These are the activations of a small neural network, seen along a few directions. Each row is one input.
In each table, some parts of the input vary, and every possible input appears once, in random order.
A made-up example of a description, with smaller parts first: one of 3 separate values, together with either a single point or one of 11 places along a line or (one of 5 places around a ring, together with one of 6 places along a line).
Shared parts are said once, and a part with two or three values counts as separate values.
In the rows, zero is written as 128.

Other details of the inputs vary at random and push rows far along two fixed directions, the same in every table; ignore that.

Table:
r1: [121 102 121 108 146 147 172 163 128 151 161]
r2: [138 101 155  93 130 137 187 180 132 164 136]
r3: [129 130 134 127 134 127 132 128 123 132 108]
r4: [115 158 106 174 122 106  34  50 117  56  97]
r5: [168 134 198 155  91 102 120 114 128 167 109]
r6: [163 144 182 150  92 115  85  71 132 148 106]
r7: [169 117 228 151  86 124 116  88 154 160 138]
r8: [128 109 151 100 132 143 194 169 127 151 151]
r9: [157 119 220 150  99 123 103  80 152 147 132]
r10: [120 139 118 111 137 107 165 180 108 135 119]
r11: [119 128  92 112 147 157 154 161 138 121 142]
r12: [152  97 195 103 107 126 185 163 124 174 139]
r13: [113 125  60 111 150 145 138 155 129 110 124]
r14: [154 135 170 163 100 117  90  75 133 132 102]
r15: [ 81 130  57 142 165 138  79  98 133  75 139]
r16: [104 126  80 108 159 132 158 151 123 100 148]
r17: [ 95 138  47 143 147 134  84 103 135  74 114]
r18: [117 136  74 126 135 129 101 109 134 106 120]
r19: [ 92 150  66 146 142 129  88 102 109  70 103]
r20: [114 123 104 113 140 142 127 132 133 134 157]
r21: [153 156 161 168  94 110  67  91 132 128  99]
r22: [103 121  71 108 153 124 142 151 116  95 133]
r23: [105 136  60 106 153 149 145 144 135 111 142]
r24: [136 125 143 106 130 116 190 185 114 171 119]
r25: [151 107 222 149  95 124 106  89 133 151 152]
r26: [141 153 127 167 115 125  58  66 132 103  96]
r27: [140 121 165 103 114 113 200 194 106 177 125]
r28: [138 150 122 119 119 116 144 153 123 157 113]
r29: [114 115  93 111 154 154 145 159 129 128 157]
r30: [108 117 118 118 151 128 128 136 125 113 159]
Description of these inputs: one of 5 places along a line, together with one of 6 places along a line.
The inputs of r28 and r27 match in every part but the place on the line of 6. If r6 is changed in the same way as r28 into r27, which row does it become?
Answer: r19
Which other rows does r25 become when the place on the line of 6 takes its other values? List them by row number.
Answer: r1, r15, r20, r29, r30
Which other rows does r22 become when the place on the line of 5 takes its other values? List them by row number.
Answer: r4, r10, r16, r30

Table:
r31: [ 87 151  35 136 160 137  99 124 128  75 117]
r32: [131 127 127 127 128 135 134 135 131 138 129]
r33: [123 148 120 165 117 119  51  61 143  95 113]
r34: [149 132 170 146 105 116  99  97 137 137 126]
r35: [134 125 129 122 126 127 137 133 127 133 131]
r36: [130 124 131 122 128 126 140 136 125 127 124]
r37: [124 109 140 122 135 134 136 130 133 128 147]
r38: [127 131 131 127 128 121 136 141 122 136 127]
r39: [133 123 131 123 129 135 136 129 127 132 127]
r40: [127 125 129 124 127 121 136 136 122 136 130]
r41: [127 131 133 126 129 122 137 140 117 129 124]
r42: [129 127 134 123 130 121 138 135 119 130 126]
r43: [131 125 127 123 127 131 137 130 132 135 129]
r44: [128 127 133 124 125 126 140 140 124 129 123]
r45: [113 129  88 114 149 138 149 150 124 114 126]
r46: [128 128 132 125 127 130 141 137 128 131 123]
r47: [134 123 126 124 128 136 133 129 130 137 133]
r48: [132 127 127 123 127 136 130 131 133 139 134]
r49: [127 130 130 124 128 122 131 136 125 138 131]
r50: [132 126 132 125 127 135 136 134 126 132 126]
r51: [123 118 140 122 132 133 142 132 126 129 151]
r52: [146 132 170 150 105 115 101  99 135 135 120]
What is each input in this table made of?
Answer: either one of 2 separate values or (one of 4 places along a line, together with one of 5 places around a ring)
Which of the alternatives is r40?
Answer: one of 4 places along a line, together with one of 5 places around a ring
Which other rows does r45 become when the place on the ring of 5 takes its other values? List them by row number.
Answer: r31, r33, r43, r46
Which other rows does r41 become when the place on the ring of 5 takes its other values? List them by row number.
Answer: r38, r40, r42, r49

Table:
r53: [125 111 119 113 140 147 149 137 131 127 142]
r54: [113 141 103 139 131 119  99 121 124 111 122]
r55: [146 139 156 157 108 118  80  84 139 131 113]
r56: [156 139 167 154  99 111  85  78 135 138 111]
r57: [127 117 137 107 136 133 171 164 122 148 147]
r58: [116 143 101 135 131 114 104 119 121 112 118]
r59: [122 127 126 122 133 128 147 150 124 139 138]
r60: [114 139  93 135 134 136 108 119 136 113 124]
r61: [121 147  99 140 128 127 107 115 123  97  94]
r62: [113 116 116 122 141 135 131 129 125 112 144]
r63: [122 119 110 116 139 142 140 138 136 123 140]
r64: [127 123 117 113 139 145 154 149 130 137 138]
r65: [171 118 225 128  93 106 162 138 121 174 114]
r66: [120 114 123 111 140 131 156 150 126 128 147]
What is each input in this table made of?
Answer: one of 2 separate values, together with either a single point or one of 6 places along a line
The inputs of r66 and r63 match in every part but the choice among 2 separate values. If r59 is changed in the same way as r66 into r63, which row does it become?
Answer: r60
Which other rows does r53 become when the choice among 2 separate values takes its other values? List them by row number.
Answer: r62
